Each row below is a small network's average activation on inputs in which a field has the value named, seen along a few directions.
Values that are neighbours, or in one group, have similar rows; names and order tell nothing.
In the rows, 500 means zero.
Random noise pushes rows far along 11 fixed directions. That doesn't count. These rows show it; they differ only by the noise:
457	331	467	549	538	720	563	520	614	382	380	548	510	374	365	505	511	344	552	628	659	430	490	532
515	301	576	445	615	420	489	433	627	466	478	680	277	557	451	575	569	563	608	547	474	455	524	619
394	539	468	652	449	736	604	609	569	455	355	457	695	249	419	533	472	280	475	425	477	598	357	492
624	409	296	431	256	516	374	554	420	567	592	662	414	805	547	482	451	722	546	582	321	484	576	231
348	271	579	510	720	434	652	541	795	533	507	672	486	557	673	649	733	537	726	475	398	527	366	621
449	578	531	555	369	512	555	515	393	365	258	481	442	161	430	590	466	308	542	441	347	418	659	721
427	251	445	575	568	363	714	349	511	489	512	421	467	658	632	501	609	585	624	745	601	387	568	516
505	461	362	242	438	581	389	327	483	222	516	430	488	681	475	565	449	515	779	552	538	555	690	477
649	357	574	494	510	630	439	575	698	586	535	728	341	433	443	460	452	554	419	518	571	519	429	503
558	459	322	493	213	581	347	546	722	396	611	576	572	727	457	524	531	809	492	248	289	635	452	323
401	543	465	641	455	367	523	549	578	426	493	391	599	382	471	540	584	553	361	288	400	414	495	554
517	509	407	358	531	458	503	600	495	540	624	452	586	628	507	575	513	482	582	546	429	595	560	334
421	418	457	364	636	487	534	519	620	456	595	492	575	568	710	560	590	498	685	535	558	458	539	503


Values of DANO:
sika: 344	427	440	533	655	516	447	508	564	470	486	600	519	686	380	568	596	500	623	503	512	484	327	418
savuk: 430	598	463	486	577	575	316	580	389	522	462	603	580	549	344	468	508	430	401	399	523	445	341	361
nisog: 583	376	599	512	646	592	319	577	543	578	499	741	334	486	167	403	481	497	243	552	628	409	380	465
nosu: 512	634	504	396	754	439	147	703	363	611	624	698	385	607	314	479	428	379	303	373	475	364	339	308
gasu: 570	496	490	487	421	472	661	685	530	551	503	452	552	382	408	584	544	396	519	552	363	574	662	470
suf: 595	316	486	455	437	530	487	463	705	326	527	478	475	476	344	429	568	635	479	586	694	392	671	529
sosak: 612	444	509	337	667	616	309	732	558	612	566	738	408	517	325	496	458	380	389	609	571	403	504	394
lotu: 310	530	416	522	620	471	517	563	616	446	616	375	719	489	724	493	636	541	512	402	613	311	494	471
keluv: 660	602	543	354	512	581	555	763	470	632	539	499	457	360	434	513	471	305	499	653	540	550	684	464
putun: 509	423	463	610	476	617	565	518	574	440	490	446	515	504	492	409	563	509	486	623	755	360	495	512
nebez: 595	551	524	575	413	564	596	497	286	689	459	513	464	568	599	430	397	457	483	670	420	598	469	430
sug: 416	335	444	644	433	628	613	641	823	375	420	518	629	460	349	568	761	568	495	475	545	368	510	570
lada: 547	774	426	297	352	379	384	650	312	642	595	528	549	591	773	583	473	593	578	376	129	525	665	423
pira: 395	624	435	352	603	288	328	392	273	435	596	350	551	632	537	486	480	527	504	507	597	316	610	451
dala: 489	430	526	532	496	299	833	602	532	590	556	289	684	490	466	567	690	440	515	625	381	622	640	500
guraf: 600	506	523	238	471	680	366	418	660	260	543	507	496	534	650	466	476	512	664	437	648	526	670	621
ridif: 500	582	538	407	556	569	314	511	470	554	548	607	516	622	384	519	460	526	544	409	486	654	314	383
kog: 594	555	515	376	508	702	353	567	640	384	536	565	522	530	372	490	517	496	490	409	623	550	455	497
Each value of DANO is a pair of two hidden parts, and every pair occurs once (3 first parts, 6 second parts).
Q: lotu and keluv share the first part; lotu and sika share the second. Which value has the first part of sika and the second part of keluv?
A: putun
Q: guraf and sosak share the first part; guraf and nebez share the second. Which value has the first part of nebez and the second part of sosak?
A: lada
Q: suf and dala share the first part; suf and pira share the second. Which value has the first part of pira and the second part of dala?
A: nisog

Values of VONA:
mir: 459	594	670	559	520	463	439	143	284	412	253	513	325	385	355	501	368	471	485	477	498	565	435	714
sef: 367	533	353	487	407	556	584	639	481	379	454	418	700	454	684	591	563	331	670	494	297	496	618	468
tam: 432	378	260	797	335	683	665	580	383	671	492	506	631	534	743	334	428	514	450	760	604	325	393	237
liko: 602	254	556	555	375	749	463	621	879	485	422	846	385	538	514	435	672	685	480	423	499	453	416	612
kupom: 522	655	544	438	471	597	440	303	356	418	422	371	558	295	422	483	233	364	459	475	568	653	502	557
pid: 430	854	648	110	755	263	551	461	573	315	586	69	717	499	324	789	610	307	708	251	406	913	675	683
dozig: 537	375	426	751	258	369	817	663	529	507	481	365	567	397	408	520	670	540	411	588	423	414	673	507
levad: 495	495	495	471	534	311	516	308	301	647	586	447	432	615	641	471	390	636	531	608	490	574	486	404
mag: 582	549	596	284	490	312	666	455	876	312	714	120	638	617	253	685	718	652	631	379	546	876	728	659
kizar: 511	530	488	459	624	654	515	638	629	506	521	476	582	338	442	564	441	279	487	521	546	555	492	465
kove: 448	417	598	720	390	670	714	415	701	489	314	449	595	405	156	534	542	486	538	486	474	884	267	529
zukan: 441	401	548	612	708	530	588	374	720	430	587	387	517	555	493	476	574	543	409	500	739	421	398	599
rofi: 388	522	637	490	775	269	697	392	225	559	385	417	357	444	755	555	538	282	629	710	480	330	595	724
botev: 533	611	706	598	647	626	468	500	486	579	377	496	555	118	379	367	394	279	234	433	724	513	337	617
rut: 540	563	317	472	300	557	618	698	546	520	599	312	672	582	524	554	566	534	548	548	429	547	626	344
raf: 428	396	336	435	324	595	665	568	324	354	334	424	627	228	723	467	525	273	637	785	593	131	895	595
rupa: 645	270	474	578	576	258	817	314	542	551	758	95	509	793	131	438	559	630	453	833	833	733	605	297
guf: 490	506	394	513	314	451	419	540	258	269	391	444	458	331	681	373	482	448	486	523	586	32	805	607
Each value of VONA is a pair of two hidden parts, and every pair occurs once (3 first parts, 6 second parts).
Q: levad and mag share the first part; levad and raf share the second. Which value has the first part of raf and the second part of mag?
A: liko
Q: rut and rupa share the first part; rut and rofi share the second. Which value has the first part of rofi and the second part of rupa?
A: guf
Q: botev and sef share the first part; botev and kove share the second. Which value has the first part of kove and the second part of sef?
A: tam
